Each row below is a small network's average activation on inputs in which a field has the value named, seen along a few directions.
Values that are neighbours, or in one group, have similar rows; names and order tell nothing.
In the rows, 500 means zero.
Strong random noise was added to every row along 2 fixed directions; ignore it. To show where, here is one row again and again, with new noise each time:
[527 454 511 601 385 401 408 416 594 362 588 541 607 489]
[521 454 514 616 352 413 410 398 591 355 626 562 640 476]
[512 443 489 604 499 378 403 464 684 375 470 473 559 490]
[572 463 509 517 480 355 403 481 549 389 472 476 469 554]


Field LEME:
zes: [639 524 605 431 268 571 395 403 467 628 700 623 511 555]
verit: [381 438 443 670 669 529 710 645 873 567 275 469 614 439]
tolal: [486 489 334 428 381 369 425 409 472 483 653 428 542 557]
geze: [408 491 531 513 470 560 703 625 552 549 333 574 536 390]
gabil: [503 602 533 423 616 622 398 471 248 606 518 465 271 605]
vofi: [522 457 445 397 706 297 494 537 615 497 201 329 310 594]
nuruv: [634 572 575 400 434 587 438 351 399 544 650 567 451 531]
zizu: [371 431 508 550 699 583 567 726 696 565 250 499 525 306]
ris: [571 614 588 425 515 643 533 483 145 489 641 588 342 466]
dagut: [347 487 503 554 561 641 591 499 474 503 527 567 637 252]
lorob: [509 502 411 490 562 530 673 655 441 592 397 395 473 774]
budas: [370 479 389 633 456 384 425 368 790 497 526 384 747 447]
sib: [416 517 517 528 681 673 513 588 474 479 483 445 474 377]
The values of LEME form a line.
Question: List every value one step from dagut, in the order listed.
Answer: zizu, sib
Question: List every value one step from nuruv, in the order listed.
Answer: zes, gabil
Question: List every value one step from lorob, in the order listed.
Answer: verit
Question: List every value one step from budas, in the order listed.
Answer: tolal, vofi
